These are the activations of a small neural network, seen along a few directions. Each row is one input.
Each table varies a few parts of the input and shows all the possible inputs, shuffled.
Descriptions start from the smaller parts, as in this example, which fits no table here: one of 2 separate values, together with either a single point or one of 9 places around a ring or (one of 6 places along a line, together with one of 8 places around a ring).
Shared parts are said once, and a part with two or three values counts as separate values.
In the rows, 128 means zero.

Other details of the inputs shift rows strongly along two fixed directions, in all tables alike. That doesn't count.

Rows:
row 1: [129 145 100 122  94 158 116 152 145 143 128 110 110 139 130 120]
row 2: [122 117 133 131 152 119 102 122 107 149 123 139 146 100 137 116]
row 3: [ 96 143  94 113 125 148  59 137 115 162 111 110 114 124 172 127]
row 4: [146 151 125  98 116 119  88 140 131  93 104 104 113 126 149 148]
row 5: [129 150 100 141 110 141 191 136 152 110 127 107 110 165 114 120]
row 6: [120 124 123 141 107 137 160 135 113 135 131 127 143 129 107 132]
row 7: [126 154 110 110 115 134 121 133 148 115 118 108 105 154 150 133]
row 8: [135 122 146 109 137 115  76 113 136 127 122 140 106 124 151 136]
row 9: [120 118 147 154 164 115 176 107 106 121 130 146 137 132 115 131]
row 10: [133 142 107 116 103 141 114 133 154 115 123 113  93 161 140 142]
row 11: [165 114 150 147 120 113 201 120 142  93 142 140 141 140  82 128]
row 12: [110  97 167 139 166 106 115 105  80 151 126 166 169  83 120 127]
row 13: [113  92 189 133 191  90  96  87  82 131 125 174 151 101 145 156]
row 14: [134 150  99 104 131 129  73 131 160 129 112 104  94 142 170 116]
row 15: [146 138 103 115  93 144 105 150 157 132 127 110 114 131 126 114]
row 16: [109 109 158 117 154 118  58 116  90 161 121 153 147  95 157 143]
row 17: [104 111 155 128 158 117 105 115  82 150 124 153 160  95 136 136]
row 18: [132 134 108 103 121 137  46 141 138 155 117 116 114 114 162 116]
row 19: [135  96 177 158 144 108 190 101 100 105 138 160 152 130  91 153]
row 20: [140 123 135 152 142 118 214 120 137 101 149 126 141 144  95 118]
row 21: [108 142  95 111 145 144  59 138 131 163 126 107 117 114 173 110]
row 22: [145 140 111 136 119 135 185 135 161 102 143 108 119 153 112 115]
row 23: [134 116 147 121 109 132 111 135 120 133 135 144 138 117 117 143]
row 24: [134 134 136 110 126 127  99 123 138 118 123 130 107 142 147 147]
row 25: [113 133 121 145 140 123 177 115 114 117 122 123 131 147 124 134]
row 26: [129 133 118 109 102 138  84 142 145 140 126 123 114 119 132 123]
row 27: [116 142 104 125 122 134 136 127 137 121 118 110 108 157 145 133]
row 28: [134 128 132 134  96 137 179 142 126 118 137 129 150 129  93 130]
row 29: [137 112 157 147 145 121 152 113 121 119 136 151 127 133 115 141]
row 30: [121 134 113 137 111 143 138 143 130 144 132 122 128 132 121 123]
row 31: [139 154  96 120  98 150 131 142 168 115 126 107  85 167 132 129]
row 32: [129 119 127 139 100 139 156 140 119 131 137 130 140 129 104 136]
row 33: [126  92 176 130 200  88  63  89  96 143 123 166 143  97 157 136]
row 34: [130  90 166 132 129 125  85 119  98 146 138 165 142 105 121 156]
row 35: [157 127 144 133  89 122 191 155 118  88 130 125 163 109  76 143]
row 36: [123 110 148 158 140 128 184 121  98 135 139 152 163 114  92 125]
row 37: [125  89 191 132 181  88  83  86  98 132 126 176 142  93 140 143]
row 38: [116 159  86 108 149 127  83 128 146 136 105  97 100 142 178 105]
row 39: [134 141  99 120 107 151 113 151 153 140 139 104 118 131 135 113]
row 40: [138 140 101 134  98 137 179 149 146 123 130 109 141 135 100 105]
row 41: [115 159  96 125 125 128 169 129 145 113 117 102 117 146 131 107]
row 42: [115 130 125 126 181 119  94 110 123 139 128 122 118 124 165 120]
row 43: [115 123 132 127 124 124 119 130 118 143 126 134 142 106 122 118]
row 44: [125 138 112 119 100 140 119 144 140 135 125 118 125 120 122 115]
row 45: [150 130 113 134  91 148 170 152 158 119 150 114 129 136  94 117]
row 46: [137 125 124 131 100 148 113 144 139 140 135 132 116 130 117 132]
row 47: [133 128 138 146 127 110 217 117 132  99 131 132 144 139  91 119]
row 48: [147 141 109 125 115 137 150 138 168 106 143 107 104 156 121 120]
row 49: [136  93 166 152 150 117 169 118 103 135 152 155 170 105  94 127]
row 50: [ 99 167  90 103 142 134  88 129 135 131 105  99  99 148 181 125]
Each input here is: one of 2 separate values, together with either a single point or (one of 4 places along a line, together with one of 6 places around a ring).
Changing only the choice among 2 separate values turns row 43 into row 47. The same change can be made to row 18. Which row results?
Answer: row 14
Changing only the choice among 2 separate values turns row 31 into row 46. The same change can be made to row 20. Which row results?
Answer: row 49
Which other rows does row 42 become when the place on the line of 4 takes its other values? List them by row number.
Answer: row 20, row 22, row 48
Which other rows does row 25 become when the choice among 2 separate values takes its other values? List them by row number.
Answer: row 3
Which other rows does row 12 become when the place on the ring of 6 takes its other values? List them by row number.
Answer: row 2, row 3, row 17, row 21, row 36
Which other rows does row 16 become when the choice among 2 separate values takes its other values? List them by row number.
Answer: row 13

Rows:
row 51: [128 171  66 115 109 146 142 140 184 117 119  81  80 179 153 101]
row 52: [146  87 175 143 132 113 138 126  96 128 148 165 171  90  91 144]
row 53: [141 113 142 136 108 138 126 141 122 135 140 142 137 121 107 140]
row 54: [ 71 138 109 116 194 123  47 105  92 178 103 123 125 112 203 115]
row 55: [142 102 170 136 106 121 148 129 109 117 142 158 153 112  88 152]
row 56: [122  95 194 129 203  82  64  78  82 129 112 176 135  99 161 159]
row 57: [154 124 127 148  80 142 228 153 149 108 155 125 155 129  57 111]
row 58: [154 122 119 151  73 144 222 153 152 113 151 125 145 138  59 112]
row 59: [124 164  83 104 132 134 100 133 160 117 112  86  90 159 172 118]
row 60: [107 109 137 161 121 135 193 134  83 154 138 144 188  93  80 115]
row 61: [117 161  99 101 126 133  89 126 156 115 109  98  82 162 176 136]
row 62: [125 171  74 112 119 149 117 141 171 117 115  86  75 175 165 121]
row 63: [129 112 157 130 180 104 109  96 121 126 131 145 126 117 145 125]
row 64: [133 122 142 111 110 127  69 137 116 139 117 139 129 106 136 143]
What is each input in this table made of?
Answer: one of 2 separate values, together with either a single point or one of 6 places around a ring
Changing only the choice among 2 separate values turns row 64 into row 56. The same change can be made to row 57. Which row results?
Answer: row 63
Which other rows does row 54 become when the choice among 2 separate values takes its other values? List them by row number.
Answer: row 60
Which other rows does row 52 become when the choice among 2 separate values takes its other values? List them by row number.
Answer: row 59
